Each row below holds a small network's activations on one input, seen along a few directions.
In each table, some parts of the input vary, and every possible input appears once, in random order.
A made-up example of a description, with smaller parts first: one of 6 places along a line, together with either a single point or one of 9 places around a ring or (one of 2 separate values, together with one of 8 places around a ring).
Shared parts are said once, and a part with two or three values counts as separate values.

Rows:
x1: [  3 -33 -11 -37  19  12 -79 -58 -38 -21  -3  26   8 -33 -14]
x2: [-34  24  18 -12  10  74 -39  54  -2 -32   6  23 -45  37  -9]
x3: [  7 -11 -16 -49  44  -1 -65  31 -52  -7  15  48 -19  26  -5]
x4: [ 27 -41  -7  -5   1 -39   9 -86 -10   7  -2 -17  52 -54 -10]
x5: [-26   6  23   2 -12  88 -56 -36  11 -45 -11  -4 -20 -18 -14]
x6: [ 12 -24 -24   3 -24 -61 -37   9 -30  33 -25  15 -10 -21  22]
x7: [  1  32  14  37 -15  -7  96   3  54  14   7 -45  23   7   3]
x8: [-10  39   7   9   9  15  54  80  29   2  18   1 -25  59   2]
x9: [ 27  -4 -25 -25  42 -60  27  58 -26  26  23  31   2  48   7]
x10: [-16   4  26  32 -31  39  32 -73  40 -24  -7 -49  23 -35  -9]
x11: [ 33 -16 -15  -2  18 -82  66 -13  -1  43  16 -10  54  -4  11]
x12: [-24  25   9  46 -61  20  -7  31  24   2 -37 -19 -42 -13  15]
Q: What is each input in this table made of?
A: one of 2 separate values, together with either a single point or one of 5 places around a ring
Q: Changing only the choice among 2 separate values turns x4 into x10. The same change can be made to x11. Which row results?
A: x7
Q: Which other rows does x2 become when the choice among 2 separate values takes its other values? List them by row number.
A: x3

Rows:
x13: [ -4   6   0  10  -7 -15  46  21  22  10  11  -1   7  21  22]
x14: [-22  -7   7   3 -21  41 -60 -32  -9 -25 -20   2 -20 -24  -5]
x15: [-16 -14  15 -10   0  55 -53 -36  -3 -33  -2   5  -8 -16 -10]
x16: [  7  -4 -11 -31  33   9 -44  16 -34 -13   5  29 -19  17 -18]
x17: [-28   6  17  16 -32  56 -46  -8   7 -22 -23  -4 -29 -18  -2]
x18: [ -3 -11  -5  10 -22 -34  27  18  10  20   0   6   8   2  28]
x19: [ 17  18   1  27  -6 -32  69  -4  28  20  -1 -36  20  -4  -6]
x20: [ 16   4  -8  27 -16 -51  50 -10  12  29 -14 -30  19 -20  -1]
x21: [-30  17  25  13 -23  71 -22   0  20 -32  -8 -11 -27  -1  -6]
x22: [ 24 -10 -12  14  -8 -58  33 -33  -4  28 -10 -24  30 -27  -3]
x23: [  5   0 -14 -22  15  -5 -56  29 -34   4  -5  27 -26   8  -2]
x24: [ -5  26  -1  -5  15  23 -17  56  -5 -10   1  15 -37  35  -8]
x25: [  9 -31  -4 -17   9 -29  19 -14   0   9  21  13  28   2  18]
x26: [ -7  14  -9  -3   5   7 -40  48 -23   0 -12  18 -40  19  -4]
x27: [  4 -19 -15  -8  -8 -44   4  -6  -7  18   4   8  13  -4  26]
x28: [  6  -8   0  -9  10 -14  42   4  11   6  24   7  26  13  18]
x29: [ 21   3   0   9  12 -29  62 -22  16  19  13 -24  40  -8 -11]
x30: [-20   8  20  -2   0  70 -29 -19   8 -36   0  -1  -9  -5  -9]
x31: [ 29 -12  -8   1  11 -44  40 -41   0  16   3 -20  40 -21 -15]
x32: [ -1  13   2 -24  35  22 -24  35 -16  -9  11  21 -15  32 -14]
Q: What is each input in this table made of?
A: one of 4 places along a line, together with one of 5 places around a ring
Q: Changing only the place on the line of 4 turns x28 into x29. The same change can be made to x25. Which row results?
A: x31
Q: Which other rows does x23 become when the place on the line of 4 takes its other values? List them by row number.
A: x14, x22, x27
Q: A walk changes only the place on the ring of 5. It starts at x17 and steps to x14. List the rest of the walk in order.
A: x15, x30, x21

Rows:
x33: [ -9   5  -6 -13   9   5 -49  34 -29  -3  -9  23 -31  14  -5]
x34: [ 34 -19 -25   0   8 -45  39  19  12  26   5  22  13   5   6]
x35: [  9 -15 -13   3 -11 -30  34 -42  15   7   5  -8  26 -20   4]
x36: [ -4  -7   0 -18  18  41 -37   0  -1 -25   3  28 -12   9  -6]
x37: [ 17 -26   3   8  -3   1  39 -60  26   2   2 -12  45 -39 -14]
x38: [-14   2  12  -9   5  38 -51 -29 -14 -28  -5  -3  -9 -10  -9]
x39: [ 23 -12  -9 -13  11 -59  29  44 -14  48  24  12  19  28  31]
x40: [ -7   6  -6 -19  18  -6 -43  63 -44   1  -2  29 -36  30   0]
x41: [-22  37  26  37 -22 -14  64   3  29  16   0 -58  14  12  12]
x42: [ 19  -6 -16   7  -2 -48  25 -11   2  23  -7  -5  18 -14   4]
x43: [-37  41  26  17 -21  71   0  27  28 -27   0 -16 -31  16   2]
x44: [-10  -5   9   1 -11  46 -50 -49  -9 -39 -15 -12 -16 -30 -25]
Q: What is each input in this table made of?
A: one of 2 separate values, together with either a single point or one of 5 places along a line
Q: Changing only the choice among 2 separate values turns x37 into x44. The same change can be made to x35. Which row results?
A: x38
Q: Which other rows does x33 become when the choice among 2 separate values takes its other values? List them by row number.
A: x34

Rows:
x45: [-17  33  14  25 -35  35 -10   3  14 -16 -22 -28 -18  -4 -14]
x46: [ -7 -18  -4 -13   9  32 -31   2 -19 -24   3  17 -19  22 -14]
x47: [-23   4  23   5 -22  38 -21 -14  21 -15   0 -12   5  -6  18]
x48: [-10  23  -4  14  -9  33 -27  37   0  -5 -17  -6 -41  21 -15]
x49: [-19   6  -5 -13  -1  28 -36   7  -4 -15  -1  30 -15  21  -2]
x50: [ -5   1   9  19 -18   1  27 -28  22  13  14 -23  19 -16  26]
x51: [  5  24   0  40 -28  -5  36  -9  25  12 -11 -43  -4 -14  -6]
x52: [ 12 -24 -15  12 -16 -29  -7 -53  -7  17 -14 -18  23 -46   5]
x53: [  4   1  -1 -11   1 -14   0  56  -6   6   3  31  -7  24   9]
x54: [-10  19  20  -7   9  48 -14 -31   7 -27   1 -13  16 -15 -26]
x55: [ -2  -8  -1   6  11 -36  39  20   5  23  15  -8  22   3  31]
x56: [ -1  15  13 -19  35  46 -33   5 -15 -15   0  16  -5  12 -26]
x57: [ 20 -24 -19  -3   6 -64  -6  -8 -21  29 -10   2  30 -23   3]
x58: [ -3  -4   0  15 -10 -13  26 -42  33   0   4 -12  13 -14   7]
x59: [  5 -15  -9   3  -5 -32  46  29  13  20   0   0  14  -2  12]
x60: [-21   3  11  -4   4  36 -32  23  -4  -5   7  17 -19  16  21]
x61: [-21   1  20  10 -28  41  -7  -4  17 -20 -13  -2 -12 -21   3]
x62: [ 25   7   1 -19  35 -22  43  -8  -4  18  10  -8  32   6 -15]
x63: [  1   1  -2  -9  20 -14  -3  45  -9   9  15  17  -6  29  31]
x64: [-10  -2  -2   4  -9  41 -24  28   3 -10   1  30 -26  10   6]
x65: [ 15 -17  -4 -24  23 -21  -2  24 -23  -6  18  19 -16  32  -7]
x66: [ 19 -22 -12  -8   6 -41  42  -7 -10   7  17  -4  21  12  -4]
x67: [  2  30   4   5   6 -22   5  56 -11  17 -14   8 -24  32  -9]
x68: [ 24  21  -4 -26  49   0  -2  23 -21   1  19  17  -1  21 -16]
x69: [ 19   4   9   2  18  12  36 -49  14   0   0 -27  25 -17 -15]
x70: [  6 -26   4  15  -5  -9  34 -46   9  -9  10 -23  12 -17  -7]
x71: [ -6 -15   4  -1 -19   8 -56 -40 -10 -10 -23  -6   6 -42  -5]
x72: [  1  23  -7  23  -3 -43  50  26   5  29  -7 -21  -5   3  -3]
x73: [  3  -3 -19  -8   1 -43  41  -3   5  15  14   2  17   6  10]
x74: [ -4 -12 -11 -13   3   7 -72  -5 -35   0 -12  22 -20 -18  -7]
x75: [-19  -4   7   2 -13  27 -20 -30  34 -29  -8  -5  -8  -7   2]
x76: [ -9 -12   9  -1 -16  36 -12 -37  -3 -36  -3  -9  -1  -7 -11]
x77: [ -3  -7   7  22 -27   0  40 -15  25   7  -3 -14  10 -27  10]
x78: [ 22  -8 -23 -16  14 -43 -47  18 -39  15   0  28  -6  -6   2]
x79: [  6   3 -16 -26  13 -20  -1  26 -10   4   8  28 -12  32   8]
Q: What is each input in this table made of?
A: one of 5 places around a ring, together with either a single point or one of 6 places along a line
Q: A walk changes only the place on the ring of 5. It starts at x56 and steps to x54. List the rest of the walk in order.
A: x69, x62, x68
Q: A walk changes only the place on the line of 6. It starts at x68 and steps to x65. List the rest of the walk in order.
A: x79, x63, x53, x67
Q: Which other rows does x64 become when the place on the ring of 5 takes its other values? List them by row number.
A: x53, x59, x61, x77
